These are the activations of a small neural network, seen along a few directions. Each row is one input.
Each table varies a few parts of the input and shows all the possible inputs, shuffled.
A made-up example of a description, with smaller parts first: values(3) and (point or ring(9) or (line(6) and ring(8))).
Shared parts are said once, and a part with two or three values counts as separate values.
In the rows, zero is written as 128.

Other details of the inputs shift rows strongly along two fixed directions, in all tables alike. That doesn't count.

A family of inputs:
x1: [111 173 120 130 171 137 156 162 194 176 112 146 173  80  61 150]
x2: [121 138 127  54  93 144 103 109 107 137 137 126 124 142 150 116]
x3: [123 140  99  75 123 123 136 115 125 141 120 119 147 139 150 128]
x4: [123 133 113  52  99 141 129 122  95 125 112 108 110 134 138 104]
x5: [135 143  89  65 118 117 115 122 117 107 136 140 123 139 149 104]
x6: [114 134 112  79 131 123 121 121 129 111 109 112 125 121 123  93]
x7: [131  83 152 217 150 131 119 134 135 106 135 114  97 152 152 144]
x8: [131 131 121  86  96 137 117 130 126 142 113 129  97 134 146 135]
x9: [123  94 145 211 144 129 136 129 118  98 134  98 113 151 124 110]
x10: [145 100 146 200 130 159 151 157  91 111 165 124 106 155 154 149]
x11: [115 144 107  72 117 135 134 129 111 150 118 122 137 139 150 128]
x12: [134  99 139 214 160 138 136 145 115  91 162 127 116 149 152 131]
x13: [126 132 134  83 109 100 129 113  94 122  97 133 131  99 121 106]
x14: [133 142 121 103 112  99 125 123  93 113 126 164 134 102 143 118]
x15: [150  99 134 192 132 146 152 144 109 104 163 124 119 154 152 145]
x16: [130 126 137 103 104  90 110 110 114 132 101 151 112 105 143 131]
x17: [111 141 122  66 122 122  87  97 132 115 133 129 136 135 149  98]
x18: [105 149  88  82 135  97 108  97 128 126 116 123 138 143 155  92]
x19: [148 113 170 235 155 174 193 180 163 152 135 111 143 102  48 179]
x20: [132 157 124 105 140 144 156 158 172 156 108 127 147  86  45 137]
x21: [150  81 151 207 126 142 136 132 127 118 138 108  98 158 154 163]
x22: [131  89 138 207 158 132 142 136 112 119 145  99 135 169 153 151]
x23: [136 166 146 118 130 162 150 148 190 180 135 147 165  84  50 164]
x24: [126 133 152  97 104 105 101 102 103 132 124 148 147 108 139 119]
x25: [125 135 118  60 111 124  93  99 126 123 136 124 134 144 142 110]
x26: [118 141 103  97 120 102  97 105 155 128 108 137 103 128 132 104]
x27: [119  96 145 176 127 120  89  89 105  90 157 108 115 177 176 101]
x28: [129 102 114 179 137 113 111 110  94  76 159 123 102 170 182  96]
x29: [140 154 132 139 141 141 145 164 203 174 109 150 133  86  50 168]
x30: [123 171 141 136 150 116 163 153 158 186  99 167 180  58  60 165]
Each input here is: values(5) and (point or line(5)).
Question: The inputs of x22 and x25 match in every part but the values(5) part. If x3 is changed in the same way as x22 into x25, which row does it become?
Answer: x23
Question: Which other rows does x15 become when the line(5) part takes its other values? List them by row number.
Answer: x5, x10, x12, x28
Question: List by row number the other rows that have the values(5) part in common with x19.
Answer: x4, x6, x9, x13, x20

A family of inputs:
x31: [126 122 113 111 123 141 123 125 111 108 140 112 114 154 153 109]
x32: [135 136 130 143 141 148 148 144 153 139 136 123 145 120  89 140]
x33: [132 162 118  60 105 122 133 125 121 144 113 150 140  94 106 119]
x34: [127 114 138 189 149 119 134 129 139 115 126 126 125 126 125 130]
x35: [120 124 115 130 138 103 108 113 113 110 133 132 129 143 156 110]
x36: [128 123 154 189 145 151 155 152 136 146 136 120 142 121  96 151]
x37: [124  90 130 143 118 122 119 109  82 103 128  97 106 172 185 116]
x38: [117 122 122 130 136 106 108 111 111 105 131 126 127 141 146 101]
x39: [130 144 122 143 142 154 151 159 153 144 140 134 135 124 104 146]
x40: [116 160 102  76 131 102 115 123 153 137 103 145 134 101 103 107]
x41: [116 121 122 130 134 108 114 106 117 103 132 126 127 136 152  99]
x42: [127 117 142 175 139 141 145 141 120 137 139 120 137 140 133 147]
x43: [125 139 141 160 141 125 123 130 170 139 125 142 134 104  98 135]
x44: [130  89 142 139 119 124 117 112  71  93 139 107 117 160 183 117]
x45: [141 115 151 186 140 154 142 146 163 143 142 120 129 130  94 160]
x46: [133 129 115  71  96 109 121 111  93 120 112 132 114 125 154 114]
x47: [127 109 113  95 107 134  97 105 105 101 138 108  93 173 183 107]
x48: [140 115 140 187 147 149 156 154 154 137 134 115 132 127  93 156]
x49: [132  94 169 218 136 150 137 139 127 135 143 111 119 147 127 159]
x50: [136 139 124 143 143 144 150 147 155 144 138 129 147 124  99 149]
x51: [132 137 124 143 139 153 151 158 156 142 127 125 122 119  95 142]
x52: [115 166 100  78 134 107 120 118 155 139 117 153 148 100 116 110]
x53: [117 161 113  76 123 107  99 116 161 142 110 150 133 103 104 110]
x54: [132  84 149 139 110 123 104 106  83 100 136 111 104 163 187 127]
x55: [133 157 125  59  95 121 120 120 134 152 110 154 127  96 109 130]
x56: [137 120 127 115 109 118 127 119  86 119 132 134 125 136 163 128]
x57: [127 153 116  55 115 120 130 130 134 145 101 140 135  97 111 125]
x58: [129 143 127 100 127 129 136 138 127 143 123 142 145 108 120 140]
Question: The inputs of x52 and x43 match in every part but one. If x39 is changed in the same way as x52 into x43, which row does it become?
Answer: x47
Question: What do these inputs look like to the network?
Answer: line(4) and (values(2) or line(5))
Question: List by row number the other rows that have the line(4) part in common with x48.
Answer: x34, x37, x40, x46, x51, x57
Question: List by row number the other rows that have the line(4) part in common with x41.
Answer: x31, x32, x33, x36, x38, x44

A family of inputs:
x59: [141 117 141 176 120 157 136 132 121 128 159 128 113 150 147 147]
x60: [115 167  84  65 128 106  96 117 188 127 116 152 118 114 106  91]
x61: [135 111 135 172 129 162 148 135 125 138 148 109 121 161 153 155]
x62: [143 101 168 171 116 145 122 140 108 135 135 132 109 138 151 171]
x63: [126 169 120 157 158 128 167 172 163 148 131 170 160  73  68 139]
x64: [105 174  92  54 140 115 138 127 129 134 106 132 166  99 116  94]
x65: [137 110 115  74 102 121 105  94  85  80 139 107 116 157 177  89]
x66: [127 108 147 194 142 100 141 136 102 115 126 144 131 118 150 134]
x67: [136  95 159 181 110 135 142 126 106 127 117 115  96 129 131 147]
x68: [119 164 112 152 166 133 178 176 166 159 120 151 167  84  74 147]
x69: [139 151 147 136 140 157 152 155 176 158 147 149 162  88  56 158]
x70: [127 169  88  55 124 107 129 125 128 132 110 147 135 101  97  99]
x71: [117 105 108 102 111  78  65  80 127  96 112 124  89 155 187  87]
x72: [135 146 118  43 103 109 127 115 135 136  91 142 124  84 103 122]
x73: [123 162  87  41 101 139 143 132 150 159 110 129 126 122 119 122]
x74: [106 125 108  89 125 100  99  94  73  87 149 132 138 152 193  80]
x75: [140 104 145 190 129 101 133 130 105 126 127 134 125 134 138 146]
x76: [124 115  82  84 117  98 116 106  83 102 126 109 122 176 191  99]
x77: [131 160 105  36 105 141 128 143 129 138 110 140 109 103 101 115]
x78: [127 118 115  79  88 131 106  92  83  98 137 105 103 164 180  87]
x79: [132  99 133 172 129 156 161 141 115 127 129  94 105 153 133 140]
x80: [110 172  83  60 142 119  96 110 193 140 112 137 134 126 120 108]
x81: [137 100 151 190 135 104 137 126  96 119 116 124 118 127 127 138]
x82: [141 122 131 186 144 127 130 131 111 118 158 137 136 147 143 140]
x83: [125 154  98  30 113 146 139 146 133 149  98 121 117 114 108 122]
x84: [132  92 181 167 114 145 118 135 103 137 137 123 118 139 139 163]
x85: [128 150 124  38  94 125 120 132 124 149  86 142 108  90 105 130]
x86: [116 108 134 189 160 131 114 121 158 107 131  93 120 159 128 115]
x87: [118 105 138  78  79 115  91  78  82 121 128 117 108 159 190 111]
x88: [131 105 122 181 153 126 155 140 104 117 127 103 128 150 128 133]
x89: [116 175 112  62 126  93 117 114 130 145 106 173 155  82 134 116]
x90: [140 106 161 180 110 141 129 121 117 139 136 130 112 138 151 161]
x91: [125 175  99  56 120 112 121 118 130 135 118 143 152 105  98  97]
x92: [116 175  90  65 134 116  85 107 189 131 123 157 128 115 114  98]
x93: [140 112 152 190 135 110 124 121 107 130 135 139 134 136 147 153]
x94: [129 103 164 187 133 109 120 117 102 132 138 130 143 137 135 145]
x95: [112 167  94  47 130 117 124 118 137 156 120 133 167 122 110 116]
x96: [138  98 135 163 128 158 150 163 115 130 138 106 109 159 144 156]
x97: [135 100 171 181 107 141 133 120 108 131 125 111 113 133 133 143]
x98: [122 120 141 190 153 125 141 136 100  98 147 127 144 126 135 111]
x99: [140 114 124 186 138 119 140 141 110 113 149 132 127 146 134 133]
x100: [141 143 127 133 150 156 180 168 174 156 114 125 146  89  53 158]
x101: [105 115 130  91 117  82  94  83  68 100 126 136 137 141 198  91]
x102: [137 141 167 139 130 140 145 144 171 170 124 152 161  76  59 172]
x103: [136  99 135  77  92 104  97  82  80  92 116 109 115 145 182 102]
x104: [151 100 134 172 128 138 144 142 122 105 153 125 118 141 136 142]
x105: [123 159 109  30 110 151 130 140 135 152 106 116 135 117 109 120]
x106: [122 101 160 199 142 111  94 107 150 113 121 114 111 133 127 117]
x107: [139  95 178 171 112 146 126 138 100 126 123 113 111 132 132 153]
x108: [149  90 154 176 118 121 137 132 117 117 130 127 116 129 140 156]
x109: [139 149 137 134 146 161 171 162 176 159 122 121 163  92  55 156]
x110: [116 109 142 191 152 129  95 115 158 108 155 123 121 155 128 116]
x111: [130 108 153 173 118 156 133 128 117 130 162 119 122 152 135 139]
x112: [121 121 124 185 164 131 148 140 111 117 146 126 149 141 160 138]
x113: [111 170 122  61 123  92 122 113 122 136  94 155 157  77 115  97]
x114: [113 164 111  61 127  87 131 119 120 134  87 159 140  74 113 100]
x115: [138 158 119  44 103 115 114 110 145 147 110 157 140  93 124 138]
x116: [116 165 109  69 124  98  76  97 185 147 102 158 126 101 119 110]
x117: [124 102 146 169 127 162 144 132 120 141 151  99 129 163 141 147]
x118: [128  97 153 159 132 166 137 150 112 137 150 101 127 162 141 156]
x119: [110 105 136 186 161 132 106 118 162 117 144 103 127 166 133 126]
x120: [151 108 140 171 134 147 135 133 123 110 161 130 127 143 145 149]
x121: [109 164  78  60 136 110 106 120 192 136 104 133 124 125 111 101]
x122: [117 161 117 152 173 135 182 172 158 153 109 141 161  77  62 138]
x123: [114 113  96  97 127  97  78  87 123  74 124 113  84 163 171  66]
x124: [130 110 133 182 149 132 146 134 106 120 135  99 146 153 130 130]
x125: [143  93 162 172 109 137 131 149 106 130 126 127  99 136 142 164]
x126: [118 102 124 189 164 126 123 128 156 104 124  97 102 156 126 117]
x127: [126 113 126  91 102  84  93  80  68 101 112 116 124 150 181  92]
x128: [138 105 140 177 120 151 149 137 111 116 141 113  97 142 127 132]
x129: [141 109 135 177 114 149 146 141 120 123 151 124 104 149 138 140]
x130: [114 150 156 163 151 122 107 131 211 170 117 153 146  83  55 145]
x131: [129 113 106  64 105 141 106 115  86 114 135 106 106 179 205 121]
x132: [134 117 124 181 152 132 141 135 115 128 146 117 143 158 148 148]
x133: [138 104 104  74 105 116 113 100  83  77 132 111  99 154 176  92]
x134: [113 119 106  98 124 103  69  80 125  77 131 109 102 167 172  64]
x135: [139  98 155 182 104 132 138 131 115 134 128 125 102 136 142 155]
x136: [114 122  95  92 128  95 116 103  67  74 128 127 114 142 185  72]
x137: [124 101 110  65 111 126 108  94  92 101 142  97 131 174 190 107]
x138: [130 165 116  36 101 146 119 137 132 141 118 136 127 107 103 112]
x139: [122 148 143 165 154 115 124 140 205 157  97 146 120  72  48 137]
x140: [143 155 136 135 127 163 159 186 168 165 132 154 128  92  62 165]
x141: [130 157 138 139 133 172 173 161 174 177 119 118 150  99  58 154]
x142: [144  95 128 167 136 143 156 146 125 115 142 106 125 152 142 150]
x143: [133 155 155 131 131 171 146 172 166 173 144 149 146  94  58 165]
x144: [127 126 131 190 156 126 137 137 108 106 158 145 142 131 154 129]
x145: [143 154 128 134 150 162 167 163 183 167 133 139 161  97  74 173]
x146: [130 114 143 183 142 127 127 127 107 119 161 128 144 149 130 132]
x147: [108 164 130 149 170 140 166 163 164 165 131 146 185  86  70 147]
x148: [134 171 107  36 105 146 115 137 140 149 129 154 125 112 122 130]
Question: The inputs of x144 and x98 match in every part but one. If x148 is changed in the same way as x144 into x98, which row does it become?
Answer: x138
Question: The inputs of x69 and x120 match in every part but one. If x147 is changed in the same way as x69 into x120, which row does it become?
Answer: x112
Question: The inputs of x95 and x76 match in every part but one. If x118 is changed in the same way as x95 into x76, which row does it become?
Answer: x96
Question: What do these inputs look like to the network?
Answer: values(3) and ring(5) and (point or line(5))
Question: List by row number the other rows that have the ring(5) part and the values(3) part in common with x129.
Answer: x60, x63, x99, x104, x140
Question: Which other rows does x128 become when the values(3) part takes its other values? List them by row number.
Answer: x67, x79
Question: Which other rows does x97 become when the values(3) part takes its other values? List them by row number.
Answer: x78, x141
Question: Which other rows does x82 become when the ring(5) part takes its other values? List them by row number.
Answer: x70, x91, x99, x146
